Each row below holds a small network's activations on one record, seen along a few directions.
After each row come some of the record's fields: N, K, G, C.
Other fields move the rows too, some of them a lot.
In the rows, 500 means zero.
Random noise pushes rows far along 14 fixed directions. That doesn't count. These rows show it; they differ only by the noise:
[475 516 386 628 394 471 396 272 229 430 455 482 572 629 475 513 539 576
 324 581 596 390 429 632 295 596 505 465 485 401 537]
[298 604 152 516 643 561 421 643 570 752 529 292 683 432 934 234 416 467
 469 690 557 452 229 436 422 640 629 592 287 698 770]
[597 339 707 528 571 628 444 147 541 498 354 665 367 444 414 403 565 750
 764 581 757 605 628 502 729 407 265 311 341 625 422]
[441 496 419 665 602 391 479 654 659 537 424 439 520 519 564 538 467 587
 391 430 439 412 614 475 642 500 746 493 437 448 596]
[402 528 581 438 791 422 519 395 468 444 713 422 468 474 465 589 460 472
 698 600 476 618 844 348 590 482 282 628 481 557 361]
[573 652 509 742 561 453 300 572 407 758 290 446 297 448 662 508 596 366
 414 384 595 556 433 638 538 502 522 327 412 395 665]
[530 517 491 440 638 491 545 723 802 313 465 545 495 525 335 591 485 516
 402 338 310 571 571 431 541 405 628 628 449 347 523]
[219 498 413 604 636 215 564 278 664 468 466 473 458 817 518 499 497 745
 388 517 495 264 746 508 617 457 697 634 299 374 447]
[372 530 284 529 555 619 502 521 477 452 539 396 616 587 619 289 527 586
 364 606 377 302 357 502 324 502 787 670 458 537 570]
[860 343 603 807 603 341 603 685 508 636 253 552 396 513 411 533 531 627
 398 413 537 628 638 460 758 485 447  48 508 576 569]
[524 545 528 406 540 495 536 702 642 575 353 434 511 393 443 691 472 354
 402 388 439 686 450 498 623 572 481 518 376 470 601]
[320 677 358 222 499 353 634 333 434 406 634 246 512 444 671 426 634 498
 540 543 612 532 615 462 428 536 227 680 437 484 421]
[451 431 578 566 460 696 412 344 611 465 131 564 352 353 403 351 485 687
 426 534 632 313 314 616 707 256 707 461 429 451 501]
[656 463 636 359 464 462 796 411 450 541 163 447 395 644 227 473 598 443
 181 491 452 497 290 608 596 484 390 408 291 505 533]
[625 409 605 468 477 648 600 792 528 592 378 323 592 181 480 619 493 423
 476 426 411 587 523 463 776 591 609 403 532 684 584]
[594 416 689 450 629 785 429 375 480 457 508 718 420 518 305 634 576 528
 736 533 407 818 600 453 443 482 393 555 471 571 340]

[433 380 629 273 527 616 590 706 398 597 647 113 719 426 604 452 374 220
 415 331 528 377 228 737 550 696 430 498 338 758 620] : N=n3 K=k2 G=g3 C=c2
[471 471 540 252 518 484 773 628 821 566 428 464 473 645 510 423 585 508
 432 345 323 552 433 507 597 472 579 585 332 536 509] : N=n1 K=k2 G=g6 C=c2
[347 395 610 420 410 507 581 484 329 636 531 397 496 525 563 607 459 456
 517 394 546 485 413 685 484 566 485 449 615 609 301] : N=n4 K=k2 G=g5 C=c2
[895 617 490 417 278 705 683 715 505 679 312 586 338 353 628 370 953 450
 604 491 325 731 476 316 451 543 595 460 541 616 606] : N=n3 K=k2 G=g4 C=c1
[623 650 525 301 316 864 662 673 465 627 484 427 455 593 617 375 965 285
 468 328  78 528 297 559 246 628 853 778 370 602 579] : N=n4 K=k2 G=g3 C=c1
[606 372 545 319 380 440 795 354 389 313 335 513 511 462 201 399 408 601
 304 701 533 422 326 450 568 365 289 375 672 571 366] : N=n3 K=k2 G=g5 C=c1
[383 437 452 507 407 343 536 594 432 555 536 395 703 457 471 772 350 428
 354 569 479 483 584 490 560 686 507 469 632 486 478] : N=n1 K=k1 G=g5 C=c2
[410 541 663 741 843 514 260 618 449 673 713 597 240 619 581 652 510 380
 780 306 358 741 799 557 424 378 544 478 668 443 263] : N=n1 K=k1 G=g4 C=c2
[362 502 483 553 321 315 482 546 280 465 606 361 483 249 640 758 457 578
 617 438 623 525 814 506 591 495 441 410 939 476 223] : N=n3 K=k1 G=g5 C=c2
[373 467 416 357 375 733 294 331 728 238 668 562 730 400 508 413 522 634
 648 542 532 339 534 462 484 564 628 761 344 442 645] : N=n2 K=k1 G=g6 C=c1
[188 668 583 270 395 626 502 568 514 827 518 233 499 425 733 653 617 172
 517 343 377 484 439 664 576 738 678 761 315 548 579] : N=n1 K=k1 G=g5 C=c1
[412 414 584 411 771 519 650 639 625 682 557 510 618 601 324 596 247 277
 427 770 221 531 466 309 648 572 561 653 387 706 560] : N=n1 K=k1 G=g3 C=c1
[636 475 396 567 408 694 251 488 513 427 327 779 586 481 351 479 409 500
 379 685 510 565 171 477 282 490 546 451 505 379 681] : N=n3 K=k2 G=g5 C=c2
[459 572 438 535 503 358 461 609 727 268 545 494 546 479 419 561 486 507
 359 447 386 279 666 395 577 423 727 682 515 234 599] : N=n4 K=k2 G=g3 C=c2
[333 615 359 618 437 451 469 422 569 683 301 513 345 374 767 421 571 655
 601 626 600 414 570 397 616 398 710 573 491 517 497] : N=n1 K=k2 G=g5 C=c1
[189 432 361 318 697 470 432 649 946 353 747 403 749 359 630 423  85 548
 659 490 613 372 402 412 649 463 485 705 367 602 586] : N=n4 K=k2 G=g3 C=c1
[459 411 566 429 672 543 555 471 511 614 411 604 478 500 351 600 371 422
 501 722 462 679 453 365 541 456 384 559 483 581 398] : N=n2 K=k2 G=g5 C=c2
[470 602 640 517 661 471 490 480 315 516 618 471 381 449 328 674 341 279
 558 592 338 539 637 412 540 426 433 581 681 477 353] : N=n1 K=k2 G=g4 C=c1
[632 448 440 651 545 356 669 567 366 360 649 397 506 625 471 267 486 624
 356 488 388 230 552 491 459 395 594 323 753 517 446] : N=n4 K=k2 G=g4 C=c1
[384 577 410 646 571 361 421 637 705 530 570 477 524 705 581 515 410 478
 415 291 393 293 505 568 506 546 797 570 360 383 680] : N=n1 K=k2 G=g4 C=c1
[602 320 482 464 418 454 721 744 438 600 347 514 553 481 410 691 454 512
 351 527 426 718 424 452 481 548 465 342 730 587 331] : N=n3 K=k2 G=g5 C=c2
[625 512 654 483 656 537 448 433 496 422 600 465 307 554 568 247 573 543
 670 215 696 557 430 713 461 339 194 280 372 504 450] : N=n4 K=k2 G=g1 C=c1
[424 646 486 290 340 427 702 686 365 485 485  93 505 153 570 544 458 295
 346 410 465 397 441 537 641 460 485 523 716 509 455] : N=n1 K=k2 G=g3 C=c1
[587 611 580 304 451 691 665 571 363 549 494 262 378 280 582 219 658 353
 512 429 429 411 336 561 566 373 470 472 602 643 454] : N=n2 K=k1 G=g4 C=c2
[514 485 499 454 768 363 670 693 493 532 591 274 435 631 534 234 390 396
 327 362 470 427 310 617 489 349 327 386 480 575 468] : N=n2 K=k1 G=g6 C=c1
[738 526 692 760 851 409 502 616 442 505 508 480 317 532 308 365 455 337
 368 558 323 271 666 408 680 346 559 422 501 460 625] : N=n2 K=k2 G=g5 C=c1
[617 412 635 665 880 295 430 616 461 416 924 440 505 600 549 435 382 473
 676 327 583 537 807 491 520 486 192 264 553 546 452] : N=n4 K=k2 G=g5 C=c2
[584 551 421 601 628 531 551 741 625 473 486 526 366 463 588 295 526 567
 522 483 380 416 491 376 478 269 707 541 622 518 496] : N=n3 K=k2 G=g3 C=c1
[638 617 420 647 496 423 652 652 451 433 459 329 375 311 614 245 680 620
 441 512 414 246 676 349 613 294 724 503 682 478 514] : N=n4 K=k2 G=g6 C=c1
[663 683 548 454 540 445 558 387 374 495 573 497 414 622 460 421 697 336
 493 573 426 449 591 421 427 581 340 597 294 454 655] : N=n3 K=k1 G=g5 C=c1
[642 484 618 446 485 735 549 340 412 502 362 657 362 720 305 276 662 474
 359 566 336 475 201 607 294 391 552 527 441 467 474] : N=n4 K=k2 G=g6 C=c2
[647 503 756 563 536 564 322 519 582 432 275 611 247 213 361 514 394 465
 582 363 746 488 450 579 755 238 359 340 521 404 502] : N=n3 K=k2 G=g5 C=c1
[327 504 455 450 483 635 595 561 451 537 487 604 593 490 362 819 378 433
 508 722 202 603 507 327 423 604 780 842 582 597 348] : N=n4 K=k2 G=g5 C=c1
[515 609 594 481 548 527 376 583 440 574 601 429 422 604 572 662 572 272
 537 169 496 669 470 704 342 604 382 530 394 410 500] : N=n2 K=k2 G=g3 C=c1
[513 789 477 556 498 472 438 600 399 705 311 541 376 382 406 863 560 142
 399 651 285 688 584 335 523 584 608 740 471 360 596] : N=n2 K=k1 G=g4 C=c1
[294 287 734 267 722 713 529 342 691 218 660 506 532 591 203 516 318 597
 592 408 420 434 528 607 584 328 509 713 387 531 253] : N=n2 K=k2 G=g6 C=c1

Which values does each new row have?
[364 317 495 584 477 595 484 371 372 536 609 383 660 458 654 416 497 699
 628 562 610 322 628 557 593 587 619 448 481 743 433] : N=n2 K=k1 G=g5 C=c2
[447 526 529 588 370 607 403 547 409 476 311 409 452 241 486 537 442 495
 416 507 571 309 432 574 635 368 719 521 583 453 501] : N=n3 K=k1 G=g3 C=c1
[598 379 510 454 491 814 706 486 281 398 404 554 411 464 391 279 509 653
 513 663 379 462 245 467 344 258 602 507 736 726 222] : N=n3 K=k2 G=g5 C=c1
[410 702 444 336 621 441 510 515 666 544 499 436 361 419 670 294 585 371
 565 576 544 433 460 395 508 349 433 724 377 441 607] : N=n3 K=k2 G=g3 C=c2
[459 500 623 723 488 565 352 463 382 682 297 500 164 227 674 507 539 623
 714 382 724 562 583 618 723 254 514 254 711 544 267] : N=n2 K=k1 G=g5 C=c1
[520 357 530 452 647 417 693 596 488 260 626 387 653 801 194 466 231 471
 167 316 326 278 309 677 435 463 558 442 457 469 481] : N=n2 K=k2 G=g4 C=c1
[586 501 529 562 323 888 184 565 799 558 430 580 563 371 751 271 735 552
 632 260 513 331 346 658 579 613 898 477 204 473 927] : N=n3 K=k2 G=g5 C=c2
[554 390 399 658 799 605 304 865 660 327 680 526 680 425 441 432 179 504
 477 398 440 510 360 460 412 404 586 417 570 520 604] : N=n2 K=k2 G=g5 C=c1
[496 514 393 509 117 404 596 326 273 415 239 549 494 533 387 701 627 651
 293 566 570 496 466 562 345 529 562 502 662 345 347] : N=n3 K=k2 G=g3 C=c1
[647 430 588 402 347 628 568 666 589 710 284 435 489 366 594 439 694 432
 464 342 550 640 344 595 626 576 476 364 396 608 613] : N=n2 K=k1 G=g6 C=c2
[541 555 619 399 572 495 600 727 511 440 570 287 465 285 459 526 466 341
 483 410 416 438 599 467 680 441 511 554 627 522 469] : N=n3 K=k2 G=g4 C=c1
[486 615 483 345 270 605 513 325 178 212 638 425 599 460 307 652 508 403
 415 481 425 409 440 593 281 574 486 676 632 405 412] : N=n2 K=k2 G=g4 C=c1
[290 649 610 431 462 494 428 508 287 703 427 277 418 299 539 705 382 171
 413 503 499 468 373 624 593 500 504 595 586 458 454] : N=n4 K=k2 G=g3 C=c2
[592 521 424 542 792 452 346 544 720 303 671 724 494 584 462 440 441 569
 656 475 559 671 628 349 338 385 291 555 424 375 524] : N=n2 K=k2 G=g5 C=c2
[325 336 348 372 683 602 677 564 435 478 640 521 674 455 436 476 245 568
 544 913 316 655 450 233 389 414 453 600 815 760 205] : N=n1 K=k1 G=g5 C=c2
[628 649 448 710 656 553 457 826 343 566 599 347 357 452 638 362 590 362
 375 358 259 439 491 515 371 374 725 429 729 451 515] : N=n2 K=k2 G=g5 C=c1
[498 534 487 693 396 692 248 283 463 526 322 662 441 428 500 361 484 588
 507 660 606 318 356 543 514 391 675 464 476 435 631] : N=n1 K=k1 G=g3 C=c1
[459 626 384 354 330 522 411 578 566 205 578 309 572 243 583 412 490 528
 451 265 640 356 401 612 453 409 477 584 565 348 548] : N=n2 K=k2 G=g6 C=c1
